A small network was shown many inputs. Here are its activations along a few directions, one row for each input.
In each table, some parts of the input vary, and every possible input appears once, in random order.
A made-up example of a description, with smaller parts first: one of 2 separate values, together with either a single point or one of 11 places around a ring or (one of 6 places along a line, together with one of 8 places around a ring).
Shared parts are said once, and a part with two or three values counts as separate values.

Other details of the inputs vary at random and push rows far along two fixed directions, the same in every table; ignore that.

Rows:
r1: [-10.0,  31.5, -18.0, -13.8,  11.2,  26.3,   8.4,   0.1,  -6.4,  18.8,
  -8.3, -26.6]
r2: [  6.9, -15.6,   0.2,   4.9,   3.7, -18.7,  -0.1,  13.0,  -5.6, -17.8,
  14.9,  14.6]
r3: [-15.5, -20.0,  11.8,  -9.7,   0.3,  24.8,  -2.3, -23.9,  19.8,  -4.8,
  17.4,  56.0]
r4: [ -2.4,  13.5,  -2.3, -19.1,   7.2,  45.2,  -0.9,  -8.5,  -6.9,  31.6,
   9.3,  14.7]
r5: [ -0.3,  35.5, -20.9, -11.6,  10.7,  21.8,   5.0,  13.1, -18.1,  36.7,
 -20.0, -46.6]
r6: [-11.6,  16.0,  -2.1,  -9.7,   6.4,  11.7,  -3.4,  -3.2,   0.7,  -0.1,
 -15.6, -14.7]
r7: [-16.0,   8.8,  -0.3, -10.8,   9.7,  10.8,  -5.6,   0.7,  -1.3,   7.0,
 -17.7, -17.0]
r8: [-12.8,  17.1,  -3.3, -11.0,   7.2,  16.8,  -3.4,  -7.0,  -1.5,   0.3,
 -17.2, -21.1]
r9: [  6.1, -16.6,   5.6,  10.3,  -5.5, -23.8,   6.8,  -3.1,   8.3, -30.5,
   3.5,  13.4]
r10: [ -5.9,   3.5,   2.6,  -6.6,  -8.4,  40.0,   0.6, -20.1,  10.6,  32.2,
  17.6,  27.7]
r11: [ 12.9, -10.4,  -3.1,  12.4,   5.8, -45.2,  -0.1,  32.1, -17.8, -21.0,
  -1.8, -20.3]
r12: [ 10.9,   2.7,  -9.6,  19.3,  -6.2, -41.7,   7.9,  16.2,  -5.7, -16.7,
 -12.0, -33.6]
r13: [ 20.8,  13.4,  -1.6,   9.8,  -0.5, -37.3,  -0.7,  26.6, -24.7,   1.8,
 -27.4, -56.2]
r14: [ -5.1,  -3.5,   1.6,  -2.5, -10.2,  36.3,  -0.4, -19.9,  13.2,  23.3,
  20.1,  42.4]
r15: [ -5.2,  15.8,  -6.7,  -1.1,  -0.6,   5.3,   3.6,  -1.2,   0.7,   8.5,
  -7.9, -25.4]
r16: [ 22.8,   4.3,  -9.0,  19.0,  -6.2, -45.3,   6.7,  26.5, -16.3,  -4.1,
 -24.4, -49.8]
r17: [-15.9, -14.2,  10.4, -13.6,   3.4,  29.9,  -3.2, -23.3,  19.8,   0.4,
  15.3,  42.7]
r18: [ -3.1,  45.6,  -7.1, -18.3,   9.8,  20.7,  -8.4,   8.3, -22.2,  37.6,
 -36.4, -61.9]
r19: [ -6.6,  16.6,  -8.8,  -9.6,  14.5,  10.2,   5.4,   2.6,  -6.4,  -4.5,
  -9.1, -14.3]
r20: [-13.4, -13.5,   2.2, -16.6,  11.8,  34.0,   3.5, -15.3,  12.1,  -2.0,
  19.6,  43.8]
r21: [ 17.5, -34.3,  10.9,  21.1,  -9.0, -49.9,  -2.2,  15.1,   0.4, -32.8,
  14.0,   9.2]
r22: [  6.0, -22.4,   8.8,  12.3,  -8.6, -23.3,  -7.2,   5.8,   3.8, -23.4,
  16.6,  24.6]
r23: [-14.0, -35.7,  19.9,  -9.0,  -1.9,  27.7,  -0.4, -32.8,  27.2, -11.0,
  32.6,  75.9]
r24: [ -1.8,  44.6,  -7.0, -18.6,   9.6,  19.4,  -7.7,   7.5, -21.6,  37.7,
 -35.5, -62.8]
r25: [-11.5,  16.8,  -1.7, -12.9,   7.5,  16.7,  -1.8,  -8.1,  -0.1,   1.3,
 -16.4, -24.3]
r26: [-13.5, -13.8,   2.6, -15.8,  12.8,  36.2,   2.7, -15.7,  12.6,  -1.6,
  20.8,  46.1]
r27: [ 28.6,  -7.7,  -2.8,  16.2,   0.2, -44.5,   6.4,  30.0, -19.8, -14.5,
  -3.8, -12.9]
r28: [  9.5, -37.9,  11.0,  17.5,  -2.8, -48.4,   4.1,   9.6,   6.5, -43.4,
   1.9,  16.1]
r29: [-14.7,   0.7,   1.0, -11.2,   7.1,  11.9,  -3.0,  -8.1,   1.7,  -3.0,
 -10.8,  -4.9]
r30: [-11.6,  -1.7,   2.1,  -1.4,  -6.9,  30.9,   3.0, -26.0,  17.4,  10.2,
  23.4,  34.2]
r31: [ 16.4, -32.6,  10.2,  19.6,  -9.0, -49.1,  -2.3,  16.0,   1.2, -31.4,
  14.3,  10.5]
r32: [ -4.0,  -5.5,   0.3,   0.6,  -8.3,  27.0,   1.5, -18.3,  10.0,  18.4,
  13.8,  30.6]
r33: [ -9.4,  19.6,  -0.7, -14.1,   7.6,  13.1, -11.8,   5.8,  -8.0,  17.6,
 -11.9, -33.9]
r34: [ -8.0,   3.7,   1.2,  -7.0,  -6.5,  42.5,  -1.2, -21.1,  12.7,  27.8,
  14.7,  34.4]
r35: [ 12.4,  -6.3,  -3.9,  23.8,  -6.6, -51.5,   7.1,  18.7,  -2.0, -22.8,
  -4.6, -20.0]
r36: [-11.2,  32.7, -12.0,  -6.3,   5.7,  10.5,  -1.4,   1.9,  -3.3,  19.1,
 -19.5, -43.7]
r37: [ 14.4,  -0.4, -14.0,  18.1,   3.2, -43.9,  11.8,  27.0, -10.7, -23.5,
  -6.3, -28.0]
r38: [ -0.5,  20.4,  -7.9,  -5.5,   0.1,  12.9,  -1.1,   2.7,  -3.2,  25.4,
 -15.6, -27.6]
r39: [-12.9,  -6.8,   9.1, -11.2,  -1.2,  31.1, -12.4, -15.9,  10.6,  12.5,
  21.3,  36.2]
r40: [  9.1, -33.8,  11.6,  12.7, -10.1, -23.9,  -4.7,   0.1,  11.0, -24.0,
  27.2,  41.9]
r41: [  7.2, -23.3,   5.6,  13.8,  -6.3, -27.6,   2.5,  -2.3,  11.7, -33.6,
   9.5,  29.1]
r42: [ 18.7, -19.3,  12.1,  15.0, -13.2, -18.1,  -1.4,   3.3,  -0.5,  -8.6,
  15.0,  32.0]
r43: [  1.5,  27.1,  -2.9, -10.9,   3.3,  11.1,  -7.6,   7.5, -15.7,  27.2,
 -20.4, -38.8]
r44: [  5.7, -15.8,   4.5,  10.7,  -4.7, -24.4,   5.4,  -3.1,   9.7, -30.6,
   3.2,  15.9]
r45: [  8.2, -14.5,  -4.2,   7.3,   4.3, -19.9,  11.5,   5.3,   1.3, -32.6,
   7.2,  16.8]
r46: [-18.3, -18.2,  11.3,  -9.4,   2.1,  28.0,  -3.7, -25.1,  20.2,   0.5,
  18.2,  50.4]
r47: [ 30.0, -16.6,   8.8,  21.7, -10.4, -52.1,   3.0,  21.7, -14.0, -18.7,
  -4.7, -12.5]
r48: [  2.0,  15.4,   1.4,  -7.6,   0.2,  17.5,  -6.1,  -1.5, -11.5,  23.4,
 -10.8, -16.9]
r49: [  1.4,  20.7,  -8.3,  -7.2,  -1.9,  16.7,   0.8,  -0.5,  -6.0,  30.9,
 -15.6, -32.1]
r50: [-14.1, -30.6,  16.8,  -9.5,  -1.5,  27.3,  -0.9, -30.4,  23.0,  -8.9,
  27.0,  64.6]
r51: [ 13.9, -29.5,   8.2,  19.3,  -8.2, -44.1,  -3.6,  15.5,  -1.7, -30.3,
  11.4,   5.9]
r52: [-11.0,  23.0,  -9.2,  -3.0,   2.1,  11.3,   2.2,  -2.9,  -2.6,  12.0,
 -12.8, -30.4]
r53: [  7.2, -26.1,   6.6,  13.9,  -7.3, -25.9,   3.7,  -2.5,   9.5, -35.6,
   9.7,  27.6]
r54: [ 10.0,   4.6,  -9.9,  19.7,  -5.4, -43.5,   6.0,  18.6,  -3.8, -16.6,
 -13.0, -29.2]
r55: [  2.9, -15.9,   7.3,  10.0,  -5.3, -19.1,  -6.0,   4.7,  -3.2, -15.1,
   8.9,   9.2]
r56: [ 11.4,   0.9,  -7.7,  23.3,  -6.7, -50.3,   3.0,  23.1,  -7.8, -19.6,
 -11.3, -29.8]
r57: [ -5.2,  21.5,  -8.8, -10.0,  -3.2,  33.2,  -1.7,  -9.2,   2.2,  36.6,
  -5.0, -11.4]
r58: [ -9.5,  27.4,   2.9, -25.0,   3.6,  48.7,  -7.1, -13.3,  -5.8,  43.3,
  -6.7, -13.3]
r59: [ -2.1,  20.3, -13.0,  -9.3,   7.9,  34.1,   4.2,  -1.2,  -7.4,  34.3,
   1.4,  -5.9]
r60: [-17.3,  19.2,  -1.7, -13.1,   4.0,  29.8,  -3.1, -15.2,   3.4,   6.6,
  -7.6,  -0.5]
Each input here is: one of 6 places around a ring, together with either one of 2 separate values or one of 8 places around a ring.
Question: The inputs of r9 and r31 match in every part but the place on the ring of 6. If r44 is changed in the same way as r9 into r31, which row does it become?
Answer: r33
Question: Change only the choice among 2 separate values in r45. List by row number the other rows that result.
Answer: r19
Question: List by row number the other rows that have the place on the ring of 6 in common with r27.
Answer: r4, r13, r18, r24, r42, r43, r47, r48, r58
Question: List by row number the other rows that have the place on the ring of 6 in common with r36.
Answer: r1, r12, r15, r30, r35, r37, r52, r54, r56
Question: Change only the choice among 2 separate values in r11. List by row number the other rows that result.
Answer: r2
Question: Change only the place on the ring of 8 in r16. List by row number the other rows that result.
Answer: r10, r14, r32, r34, r38, r49, r57

Rows:
r61: [ 15.8,   8.3,  -8.3,  17.6,  -2.5, -50.5,   5.6,  22.2, -11.6, -20.5,
 -28.3, -46.8]
r62: [ -5.1,  18.8,  -2.9, -20.7,  12.9,  31.1,  -2.1,  -4.4,  -9.5,  23.9,
 -18.8, -19.0]
r63: [-13.4, -23.1,   9.2,  -4.5,  -1.9,  33.4,  -0.6, -27.8,  20.4,  -7.8,
  42.4,  70.1]
r64: [ -7.9,  18.1,  -4.8,  -2.5,   1.1,  -6.5,  -0.4,   3.1,  -3.6,  -1.3,
 -20.4, -37.9]
r65: [ 20.6,   6.5, -10.0,  19.8,  -2.3, -50.4,  11.2,  24.4, -11.9, -19.0,
 -30.0, -47.8]
r66: [-23.6,  14.1,   3.4, -25.0,  13.7,  32.7, -12.7,  -6.8,  -0.8,  16.3,
 -14.7, -19.6]
r67: [ -3.8,  32.9,  -6.6,  -3.0,  -8.1,  30.2,  -2.1,  -7.5,  -4.2,  44.8,
  -6.0, -24.4]
r68: [ 20.9,  -8.4,  -3.2,  18.1, -11.1, -24.1,   2.3,  15.5,  -7.8,   3.0,
  16.7,   5.8]
r69: [ 31.5, -39.5,   1.4,  30.2,  -6.5, -63.7,  17.0,  22.3,   0.3, -46.6,
  15.9,  27.5]
r70: [ -1.4,  22.7,  -0.2, -13.8,  -1.4,  32.4, -10.1,   0.6, -12.3,  47.3,
  -6.8, -21.7]
r71: [-25.2,  23.8,  -4.0, -16.5,   6.3,  29.4,  -4.8, -16.2,   8.8,  11.5,
 -15.5, -21.8]
r72: [ 26.2, -26.7,  -4.9,  28.8,  -3.4, -72.3,  10.5,  32.7,  -7.3, -46.9,
   1.1,  -0.8]
r73: [-10.9, -27.2,  20.5,  -8.6,  -5.3,  32.3,  -7.6, -30.0,  19.1,  -3.3,
  34.7,  71.3]
r74: [-11.3,  21.4,   0.5, -22.9,  11.9,  33.6,  -8.4,  -5.5,  -7.1,  24.3,
 -16.0, -17.7]
r75: [-12.4, -41.8,   9.9,   3.1,  -3.3,  12.4,   2.3, -22.5,  27.5, -25.8,
  45.8,  82.8]
Question: The inputs of r61 and r72 match in every part but one. If r64 is changed in the same way as r61 into r72, which row does it become?
Answer: r63
Question: What do these inputs look like to the network?
Answer: one of 3 separate values, together with either a single point or one of 4 places along a line
Question: Change only the choice among 3 separate values in r68. List by row number the other rows that result.
Answer: r67, r70
Question: List by row number the other rows that have the choice among 3 separate values in common with r73.
Answer: r62, r66, r70, r74
